These are the activations of a small neural network, seen along a few directions. Each row is one input.
In each table, some parts of the input vary, and every possible input appears once, in random order.
A made-up example of a description, with smaller parts first: one of 5 places around a ring, together with either a single point or one of 11 places along a line or (one of 2 separate values, together with one of 6 places along a line).
Shared parts are said once, and a part with two or three values counts as separate values.
In the rows, 128 means zero.

A family of inputs:
r1: [120 123 128 126 129 121 125 122 153 122 128 108  87 147 121 131]
r2: [139 118 131 139 125 135 139  96 127 135 141 118 106 155 128 125]
r3: [110 128 120 126 122 122 143 122 114 107 124 138 115 134 120 128]
r4: [168 117 125 107 148 153  82 185 137 162 107 131 223  57 124 146]
r5: [142 124 127 139 120 133 142  87 128 144 141 119 108 153 135 121]
r6: [127 109 132 131 129 135 139 110 133 120 132 110 100 148 123 128]
r7: [185  94 102 107 148 167  73 169 156 169 116 104 205  78 119 151]
r8: [111 133 152 131 131 126 142 121 115 115 127 132 118 131 128 116]
r9: [118 118 128 131 124 128 128 119 147 122 130 105  94 146 123 133]
r10: [102 143 148 129 128 118 133 129 130 115 127 128 112 128 131 123]
r11: [122 142 150 140 129 124 144 107 110 129 136 140 124 137 132 116]
r12: [104 152 146 127 130 114 131 136 136 111 124 131 106 131 129 125]
r13: [125 151 144 144 122 126 147 103 109 136 134 143 125 137 140 112]
r14: [166 111  93 102 141 152  79 184 135 157 106 139 219  62 118 154]
r15: [107 139 118 122 124 103 134 144 134 104 127 134 105 137 128 132]
r16: [125 132 123 139 120 118 144 119 106 121 138 145 122 145 134 119]
r17: [128 137 118 139 115 116 147 111 107 130 138 147 124 142 141 115]
r18: [106 133 120 128 120 112 134 140 126 106 129 132 111 136 132 130]
- Describe the family of inputs behind these rows. => one of 3 separate values, together with either a single point or one of 5 places along a line
- Changing only the choice among 3 separate values turns r3 into r8. The same change can be made to r16. Which row results? => r11
- Change only the choice among 3 separate values in r17. List by row number the other rows that result. => r5, r13

A family of inputs:
r19: [ 98 156 179 137 132 113 145 151 114 105 120 139 119 123 139 118]
r20: [114 126 118 143 117 126 149 138  86  97 132 149 128 146 132 115]
r21: [100 155 150 132 134 120 144 121 106  96 133 149 132 126 111 125]
r22: [117 154 122 129 117 118 123  97 136 151 128 145 109 127 131 127]
r23: [142  95 108 137 122 139 136 116 134 112 137  86 121 159 107 121]
r24: [122 122 163 125 148 132 125 124 164 118 142  80 108 136 127 131]
r25: [110 152 148 130 117 112 120 122 145 160 126 138  97 124 164 125]
r26: [111 123 130 125 124 124 151 128  93 111 124 163 116 131 141 126]
r27: [186 110 135 121 150 175  96 137 122 183 127 122 238  66 129 135]
r28: [125 129  88 134 100 120 140 106 121 146 133 134 115 143 152 124]
r29: [138 119  80  91 139 120  76 218 157 123 102 134 184  71 115 165]
r30: [148 137 109 131 121 109 136 111 126 144 137 150 111 148 138 127]
r31: [140 123 142 135 142 145 115 116 146 119 130 106 108 149  93 130]
r32: [141  92 119 121 129 140 135 110 139 127 121  99 105 144 113 122]
- Describe the family of inputs behind these rows. => either one of 2 separate values or (one of 3 separate values, together with one of 4 places along a line)
- A walk changes only the place on the line of 4. It starts at r25 and steps to r22. List the rest of the walk in order. => r30, r28
- Change only the choice among 3 separate values in r32. List by row number the other rows that result. => r26, r30

A family of inputs:
r33: [141 122 116 106 140 136  90 180 148 140 107 125 176  80 121 146]
r34: [178 116 110 122 137 153 105 138 114 168 123 144 205  91 127 131]
r35: [201  57  97 118 143 185  66 126 193 183 128  55 142 128 106 160]
r36: [158 114 103 113 135 143  99 169 131 147 117 130 192  89 128 143]
r37: [104 141 137 150 109 114 168  79 101 114 145 143  80 169 136 110]
r38: [175 122 121 123 139 152 102 136 120 173 124 141 204  87 130 128]
r39: [137 123 116 101 143 131  87 188 156 133 107 121 174  77 116 156]
r40: [ 85 142 131 135 116  99 157 112 122  90 135 133  62 167 129 116]
r41: [140 117 121 107 144 140  92 183 144 135 106 124 177  80 119 146]
r42: [ 78 145 146 129 124 100 153 121 133  81 134 124  62 160 127 122]
r43: [136 118 121 101 147 135  89 191 152 128 106 121 175  77 114 155]
r44: [101 149 148 151 111 114 165  78 107 119 144 140  80 167 138 108]
r45: [ 84 146 147 136 120 104 156 113 124  89 132 127  63 164 128 115]
r46: [174 118 126 123 142 157 105 140 116 168 122 140 205  87 127 128]
r47: [116 146 156 152 118 119 172  71  97 122 146 146  87 169 140 101]
r48: [144 115 104 106 138 136  93 181 143 134 107 129 177  85 118 149]
r49: [138 113 105  98 141 132  89 189 151 128 109 126 175  80 117 157]
r50: [ 97 142 149 145 117 107 163 102 114 101 141 131  75 167 138 111]
r51: [100 139 133 145 112 103 165 100 112 102 143 136  73 170 138 113]
r52: [163 115 106 120 133 154 101 148 119 158 119 136 200  88 125 139]
r53: [ 83 150 143 136 118  99 154 110 128  95 134 129  61 164 132 114]
r54: [ 98 149 144 146 115 103 163  98 117 106 141 132  74 168 140 112]
r55: [161 123 117 123 135 153  98 146 125 163 119 133 199  85 127 136]
r56: [ 80 142 130 129 120  96 154 120 131  82 137 130  60 163 127 124]
r57: [ 77 150 141 129 121  96 151 118 136  87 135 126  60 161 130 122]
r58: [137  83 127 143 120 141 147  52 173 134 148  54  22 208 119 125]
r59: [160 119 122 122 139 157 101 149 121 157 117 132 199  85 124 136]
r60: [117 152 151 154 116 115 171  68 100 127 146 146  86 171 142 102]
r61: [102 144 153 151 113 118 167  81 103 113 143 139  82 166 136 108]
r62: [119 144 140 152 113 115 173  70  94 123 148 150  85 172 140 104]
r63: [156 122 115 115 137 142  97 168 137 152 117 126 191  85 129 141]
r64: [154 116 119 114 140 147  99 171 133 147 116 126 192  85 128 140]
- Describe the family of inputs behind these rows. => one of 2 separate values, together with either a single point or (one of 3 separate values, together with one of 5 places along a line)
- Changing only the choice among 2 separate values turns r43 into r42. The same change can be made to r48. Which row results? => r40
- A walk changes only the place on the line of 5. It starts at r43 and steps to r41. List the rest of the walk in order. => r64, r59, r46

A family of inputs:
r65: [ 98 151 142 125 128 108 140 140 118 104 124 147 120 122 130 126]
r66: [140 103 114 131 124 137 128 108 141 134 132 105 102 150 122 130]
r67: [112 146 144 131 129 114 139 137 120 113 129 139 120 131 134 120]
r68: [137 123 120 135 123 131 128 108 136 137 137 117 111 148 128 129]
r69: [124 132 126 138 119 131 137 110 114 130 132 136 125 136 130 122]
r70: [131 120 136 130 129 132 132 109 140 135 133 110 111 138 130 128]
r71: [193 101 100  96 155 165  60 203 146 177 100 128 251  41 117 154]
r72: [109 142 124 133 119 115 138 133 115 112 131 141 122 134 134 124]
r73: [107 150 127 127 125 106 140 137 113 106 128 154 120 130 129 123]
r74: [122 133 145 134 127 131 140 112 118 128 131 131 125 131 132 121]
r75: [135 107 130 129 130 139 126 111 147 132 131  99 102 146 122 130]
- Describe the family of inputs behind these rows. => either a single point or (one of 2 separate values, together with one of 5 places along a line)

A family of inputs:
r76: [ 81 159 139 116 132  91 128 188 132  82 114 148 119 104 128 136]
r77: [168 114 120 119 140 156 103 155 107 164 114 144 224  75 124 133]
r78: [ 94 125 129 127 126 102 147 117 142  89 134 112  57 162 124 129]
r79: [ 94 149 128 127 121 105 151 124 121  96 132 137  93 143 129 117]
r80: [136 104 118 106 137 133  97 154 171 124 122  91 120 118 117 149]
r81: [171 120 124 124 144 158 106 136 115 170 124 144 199  93 125 132]
r82: [155 108 120 135 125 144 124 102 141 157 138 104 131 138 133 127]
r83: [ 79 145 139 122 127 100 147 138 137  80 128 125  76 146 121 130]
r84: [168 112 135 141 130 157 131  83 125 170 139 118 146 131 134 116]
r85: [143 121 142 152 115 146 153  71 102 148 146 132 115 160 139 104]
r86: [130 136 144 154 118 133 161  70  91 133 144 148 111 153 140 104]
r87: [164 118 139 153 123 154 143  76 111 163 140 121 126 154 135 112]
r88: [138 108 107 101 142 136  83 205 161 118 104 113 169  83 112 162]
r89: [101 131 132 137 121 115 147  98 127 107 133 125  73 159 124 121]
r90: [125 108 131 130 132 129 124 121 163 119 130  86  72 165 114 141]
r91: [116 117 130 132 120 127 140  97 141 123 135 111  76 162 121 122]
r92: [150 114 125 139 120 140 140  86 132 152 140 107 107 149 134 123]
r93: [108 109 127 126 123 114 138 119 153 104 136  96  62 170 122 130]
r94: [ 73 153 144 114 129  94 142 158 132  80 116 139  95 127 129 133]
r95: [ 90 158 133 125 122  98 143 149 114  96 119 153 114 132 136 122]
r96: [ 85 163 141 121 129 103 129 166 117 100 114 158 135 100 128 125]
r97: [116 164 151 141 123 116 154 118  78 123 130 177 153 127 144 107]
r98: [148 109 116 127 132 137 114 115 162 143 130  98 110 139 121 133]
r99: [147 114 106 112 140 144  89 169 149 140 114 118 163 101 119 147]
r100: [116 136 134 153 116 122 152  89 106 122 142 139  97 163 133 120]
r101: [176 116 125 130 134 151 115 111 118 168 132 131 174 114 131 123]
r102: [156 116 110 114 138 147 102 149 134 156 122 128 180  91 127 142]
r103: [140 112 121 136 125 133 129 106 147 136 131  98  89 161 123 128]
r104: [155 114 123 123 131 148 107 120 137 158 129 116 156 112 124 138]
r105: [101 164 143 133 121 106 150 128  99 113 128 170 135 124 138 122]
r106: [146 111 103 101 138 142  89 182 148 136 104 123 184  73 116 148]
r107: [131 118 126 143 112 130 149  87 119 136 145 121  98 163 137 116]
r108: [121 153 140 146 117 123 162  99  82 121 142 157 132 143 146  99]
r109: [134 107 110 103 143 139  88 185 165 122 113 102 145 101 118 156]
r110: [106 152 131 139 114 112 157 112 101 110 141 147 116 145 139 114]
r111: [146 109 114 113 133 140  99 137 155 142 122 103 137 115 120 138]
r112: [157 116 112 116 137 148  95 169 126 152 111 138 207  79 118 149]
r113: [104 167 138 130 124 102 137 155  99 115 125 174 158 100 139 121]
r114: [116 167 152 139 128 116 141 143  79 127 127 182 176 103 140 109]
r115: [137 103 120 120 137 129 112 132 178 125 130  86  94 142 117 144]
- Describe the family of inputs behind these rows. => one of 4 places along a line, together with one of 10 places along a line
- Changing only the place on the line of 4 turns r113 into r76. The same change can be made to r105. Which row results? => r94
- Change only the place on the line of 4 in r99. List by row number the other rows that result. => r81, r102, r109
- A walk changes only the place on the line of 10. It starts at r114 and steps to r97. List the rest of the walk in order. => r108, r86, r85, r87, r84, r101, r81, r77
- Change only the place on the line of 10 in r79. List by row number the other rows that result. => r89, r91, r95, r96, r98, r99, r103, r106, r111
